Look-ups in named tables: a row name and a column name give one cell, copied from the table.

Table ras
         rokatu  kem  dodi  libotal  tipug
gog         -40   -6   -32      -41     40
sidin       -53  -15   -73      -30     28
kiboz       -44   -6   -24      -40     37
neleze      -58   -8   -25      -42     19
fudi        -29  -25   -36        6    -51
getasis      49   -9     7       28    -52
suza         11   39     9       26    -22
bodiru       11   52     4       30    -13

What is the libotal of fudi in ras? 6
What is the tipug of fudi in ras? -51
What is the libotal of bodiru in ras? 30
What is the tipug of kiboz in ras? 37
What is the dodi of kiboz in ras? -24
What is the rokatu of neleze in ras? -58
What is the libotal of suza in ras? 26
What is the libotal of getasis in ras? 28
Row with the largest tipug: gog

Table sol
         tevanu  vemid  ropef  nikig   tal  sedazo   pif  vuvop
famesom     0.0   -0.2    0.4    0.2   0.0     0.0   0.4    0.0
rupasi     -0.2   -0.2   -0.2    0.0  -0.1    -0.1  -0.2    0.1
meted       0.0   -0.2    0.0    0.0  -0.1    -0.2   0.0    0.0
dupu        0.0   -0.3    0.6    0.1   0.1     0.1   0.4    0.0
pavoda      0.1    0.1    0.0    0.3  -0.2    -0.4  -0.6   -0.1
zude        0.3    0.3   -0.2    0.0   0.2     0.3   0.1    0.1
let         0.2    0.1    0.3    0.1   0.2     0.3   0.1    0.1
bufofo      0.0    0.0   -0.1    0.2  -0.3    -0.9  -0.5   -0.4
kudipu      0.1    0.2   -0.3    0.0   0.0    -0.2  -0.2    0.0
numote     -0.1   -0.6    0.3   -0.1   0.1    -0.2  -0.2   -0.3
lomumo      0.3    0.1    0.2    0.2   0.5     0.5   0.4    0.2
ses         0.2    0.2   -0.2    0.1   0.3     0.0   0.2    0.0
nif         0.1   -0.1    0.2    0.1   0.0    -0.3  -0.3   -0.4

rupasi, ropef: -0.2
rupasi, tal: -0.1
famesom, vemid: -0.2
numote, sedazo: -0.2
famesom, tal: 0.0
zude, nikig: 0.0
dupu, ropef: 0.6
kudipu, nikig: 0.0
numote, nikig: -0.1
let, tal: 0.2
nif, pif: -0.3
pavoda, ropef: 0.0
zude, vuvop: 0.1
pavoda, tevanu: 0.1
bufofo, pif: -0.5
kudipu, vuvop: 0.0
Which row has the largest nikig? pavoda

piralug:
          gir  kemeko  giba   fum
kel       9.5    -7.7  -7.7  -6.8
vol       7.4    -5.6  -5.7  -5.2
puli     -2.9     4.5   4.6   4.1
kek      -0.8     2.4   2.4   2.2
dunuk     1.7    -0.2  -0.1  -0.1
vodasog  -5.4     6.9   7.0   6.0
nunonod   3.2    -1.6  -1.5  -1.4
med      -2.7     4.1   4.2   3.6
sitom    -1.7     3.2   3.3   3.0
vesik    -0.4     1.9   2.0   1.7
pef       4.3    -2.7  -2.7  -2.4
zume      5.5    -3.9  -3.9  -3.5
dapigu    7.0    -5.4  -5.4  -4.8

dunuk, giba: -0.1
dapigu, fum: -4.8
vesik, gir: -0.4
vesik, giba: 2.0
zume, fum: -3.5
vol, fum: -5.2
puli, giba: 4.6
sitom, kemeko: 3.2
vol, kemeko: -5.6
puli, fum: 4.1
kel, giba: -7.7
dunuk, gir: 1.7
vol, giba: -5.7
med, kemeko: 4.1
sitom, fum: 3.0
puli, gir: -2.9
dapigu, giba: -5.4
vodasog, kemeko: 6.9

gigep:
	gif	mep	lin	vezab	bof
lupekez	208	27	67	81	71
somig	119	85	84	74	183
dukor	129	41	115	88	47
guf	53	48	148	65	102
zazazin	123	127	94	113	98
tasu	150	162	128	115	155
tafoma	62	140	47	130	66
dezovo	144	98	109	123	144
novepuf	52	122	120	128	69
ruk	104	147	41	181	118
duvazur	155	93	92	135	144
begini	134	65	172	66	106

What is the mep of zazazin in gigep?
127
What is the mep of tafoma in gigep?
140
What is the mep of tasu in gigep?
162
What is the gif of dezovo in gigep?
144
What is the vezab of lupekez in gigep?
81
What is the gif of somig in gigep?
119
What is the bof of novepuf in gigep?
69
What is the gif of duvazur in gigep?
155
What is the lin of ruk in gigep?
41
What is the vezab of tafoma in gigep?
130
What is the gif of tafoma in gigep?
62
What is the bof of duvazur in gigep?
144
What is the gif of dukor in gigep?
129
What is the bof of tasu in gigep?
155
What is the mep of dezovo in gigep?
98
What is the mep of guf in gigep?
48
What is the gif of tasu in gigep?
150
What is the lin of novepuf in gigep?
120
What is the mep of lupekez in gigep?
27
What is the lin of dezovo in gigep?
109

fen =
,befe,zedet,vapep,vefadu,litese,vovuma,gavo,rilone,nar
ketuled,55972,40939,39798,43619,54890,58410,25975,42531,37806
salodu,43903,63078,59028,53376,69523,40116,32317,59811,28300
puba,36443,59251,65835,57709,58824,22447,32702,47495,45942
gomi,39341,57191,67255,62870,68634,31256,28589,45242,46849
bafat,50454,58194,62773,62034,82716,49394,17671,51112,34686

What is the vapep of puba in fen?
65835
What is the befe of puba in fen?
36443
What is the litese of gomi in fen?
68634
What is the nar of puba in fen?
45942
What is the litese of ketuled in fen?
54890
What is the befe of ketuled in fen?
55972
What is the rilone of ketuled in fen?
42531
What is the nar of bafat in fen?
34686
What is the befe of salodu in fen?
43903
What is the zedet of bafat in fen?
58194
What is the nar of gomi in fen?
46849
What is the vovuma of ketuled in fen?
58410
What is the vovuma of gomi in fen?
31256
What is the vefadu of salodu in fen?
53376
What is the zedet of salodu in fen?
63078
What is the nar of ketuled in fen?
37806

tubokez
cols = ton, gozu, mebeb, lor
rozigeg: [505, 408, 463, 701]
tam: [801, 284, 854, 790]
nok: [541, 283, 545, 426]
vusevu: [655, 402, 769, 369]
lev: [521, 405, 73, 256]
memog: [539, 636, 549, 373]
pepep: [593, 445, 606, 542]
kefe: [569, 462, 464, 455]
siv: [455, 665, 283, 701]
zokel: [593, 663, 483, 264]
zolimep: [715, 283, 609, 243]
koremif: [284, 363, 548, 292]
zimimi: [558, 530, 559, 593]

lev, lor => 256
zolimep, gozu => 283
vusevu, ton => 655
zokel, ton => 593
rozigeg, lor => 701
zolimep, mebeb => 609
zimimi, mebeb => 559
memog, ton => 539
lev, mebeb => 73
lev, gozu => 405
tam, mebeb => 854
kefe, mebeb => 464
pepep, mebeb => 606
koremif, lor => 292
memog, gozu => 636
kefe, ton => 569
koremif, mebeb => 548
zolimep, ton => 715
koremif, gozu => 363
nok, mebeb => 545

